Each row below holds a small network's activations on one input, seen along a few directions.
In each table, some parts of the input vary, and every possible input appears once, in random order.
A made-up example of a description, with smaller parts first: values(2) and (point or ring(9) or (ring(5) and line(6))).
Shared parts are said once, and a part with two or three values counts as separate values.

Other details of the inputs shift rows strongly along two fixed directions, in all tables alike. That doesn't count.

Rows:
r1: [-18  30  22 -15 -50 -27  10 -24  18 -14  25  24   8]
r2: [ 31  44 -34 -39 -69  -3  -1 -25  28 -38  36  14  15]
r3: [-25   5  -5 -15 -55 -31   1 -45  21 -26  23  37 -13]
r4: [-16  27  21 -17 -49 -26   2 -22  29  -5  22  24   2]
r5: [  5 -75   6  21   8  78 -35  64 -33 -19 -27  -7  23]
r6: [ 23  40 -32 -43 -60  -5  -4 -20  37 -33  25   6  17]
r7: [ -9  50   5  37 103  -3  10  -3 -15  70 -35   6 -51]
r8: [ -1  48   1   1 -23  15  16   2  27 -25  -9  38  -7]
r9: [ 24  44  -4 -21 -46 -29  13  -3  44 -36  20   6  14]
r10: [ 12  13   5 -23 -59 -26  27 -25  32 -26   4   6 -10]
r11: [-25   6  -6  -9 -58 -27   6 -47  17 -28  29  37 -10]
r12: [  9  44  -5  27 101 -44  13  -7  -7  74 -13 -38 -24]
r13: [   9 -120    8    1   -6   37   -9   53  -38  -16  -16  -46   34]
r14: [  0 -76   6  15  12  74 -38  66 -25 -14 -36 -12  25]
r15: [ -2  44   4  -5 -22  14  10   4  32 -24 -12  37 -11]
r16: [ -2  17   4  25  84 -41  29 -29 -16  83 -27 -37 -49]
r17: [ 30  41  -7 -14 -49 -24  18  -9  38 -41  29  13  21]
r18: [  0  44   0  -2 -22  14   8   3  35 -17 -11  39 -12]
r19: [  3  47   1   3 -39  21  10  -7  24 -34 -13  35  -3]
r20: [ -5  52   4  41  97   0   3 -14 -21  69 -41   1 -50]
r21: [  3 -72   8  20  14  77 -29  60 -35 -22 -28  -9  28]
r22: [-11  26  23 -17 -51 -28  -1 -24  24  -8  27  30  -2]
r23: [  28 -100   -2    6    4   40  -33   78  -28  -24    6  -41   53]
r24: [  9  49 -29  10 103 -22   9 -31 -35  72  -3 -41 -21]
r25: [  4  16   3  32  83 -39  32 -33 -27  80 -16 -33 -51]
r26: [-28   6  -4 -10 -52 -27  12 -50  14 -33  28  34  -4]
r27: [ 33  42  -7 -18 -51 -30   8  -7  43 -32  25  16  10]
r28: [ -36 -123    4   -2    3   27  -36   37  -41  -20   -6  -24   28]
r29: [-14  27  24 -13 -49 -23   9 -29  18 -16  32  28   7]
r30: [  16 -122    9   -1   -8   35  -19   52  -33   -9  -13  -39   22]
r31: [ 17 -91 -22 -29   0  54 -44  62 -33 -27   1 -51  53]
r32: [ 25  41  -8 -15 -48 -26  18  -3  37 -39  22   8  23]
r33: [ -1 -70   8  17  23  71 -22  69 -29 -18 -23  -4  24]
r34: [-48  13  -2  31  91 -47  16 -48 -39  68 -12 -15 -40]
r35: [ 31  40 -31 -43 -64  -7  -6 -23  31 -35  30  13  12]
r36: [-12  27  21 -12 -55 -23   4 -26  21 -11  33  30   1]
r37: [  1 -67   6  18  21  68 -26  68 -26 -11 -22  -1  17]
r38: [  1  17   6  30  88 -39  38 -37 -28  75 -18 -35 -45]
r39: [ -2 -72   9  13  13  72 -34  65 -28 -21 -37 -14  24]
r40: [-33  31  27  21  88 -44   7 -22 -27  82  -9 -22 -33]
r41: [-30   7  -6 -16 -54 -30   3 -43  27 -24  18  31  -8]
r42: [  5  50 -29   8 102 -25   9 -26 -35  72  -9 -45 -19]
Each input here is: ring(6) and (values(2) or line(5)).
- Changing only the ring(6) part turns r32 into r9. The same change can be made to r13. Which row results? => r10
- Changing only the ring(6) part turns r5 into r19. The same change can be made to r11. Which row results? => r34
- List by row number the other rows that have the ring(6) part in common with r18. => r4, r6, r12, r14, r16, r41
- Change only the line(5) part in r35. List by row number the other rows that result. => r3, r22, r27, r30

Rows:
r43: [-18 -36  28   2 -24  11 -25  25   4  -8   8  20  13]
r44: [-21  62  30  12   7 -53  39 -46  23  27 -14  19 -41]
r45: [ 20 -51 -14 -10 -32  17   4  -2  -9 -13   3 -11  -1]
r46: [ 13  14 -11  29 100  52 -10  29 -34  60 -50 -23 -28]
r47: [ 18 -32 -21 -35 -23  10 -22  10   1  -9   5 -27  19]
r48: [  1 -26   0 -27 -27  23 -22   1 -22  -9  18 -12  24]
r49: [-24  59  -2  -3   4 -31  33 -65  14  32 -16  19 -49]
r50: [ 20   5 -14  16  -1  51 -10  43   5 -43 -23  12  26]
r51: [ 14 -48 -16   9 -17   1  11   8  -7 -35  11  -7  13]
r52: [ -4  82 -12 -25 -64 -38  22 -54  38 -40  50  40  14]
r53: [-26 -33  -5   7 -11  14 -26  14  -6 -29  11  22  19]
r54: [ 30  73  15  -4 -36  17  17  17  48 -28  -7  42  -7]
r55: [-25 -43  -1   6 -16  10   4   9  -4 -39  -8   4  13]
r56: [  3  75 -31  -7  30 -61  22 -39  23  17  18  -5 -19]
r57: [-17 -35   0 -12 -26  28 -35   5 -10 -12   1  16   1]
r58: [  6 -11   8  13  86 -31  -4  20 -23  71 -12 -54  -6]
r59: [-12  -4  29  23  81 -17  -7  11 -44  71   0 -44  -2]
r60: [ 22 -50  17   6 -30  -2  10  15   3 -14   5 -13  11]
- Changing only one part turns r55 into r44. The same change can be made to r53. Which row results? => r43
- What do these inputs look like to the network? => values(3) and (point or ring(5))
- Change only the ring(5) part in r57. List by row number the other rows that result. => r45, r47, r48, r49
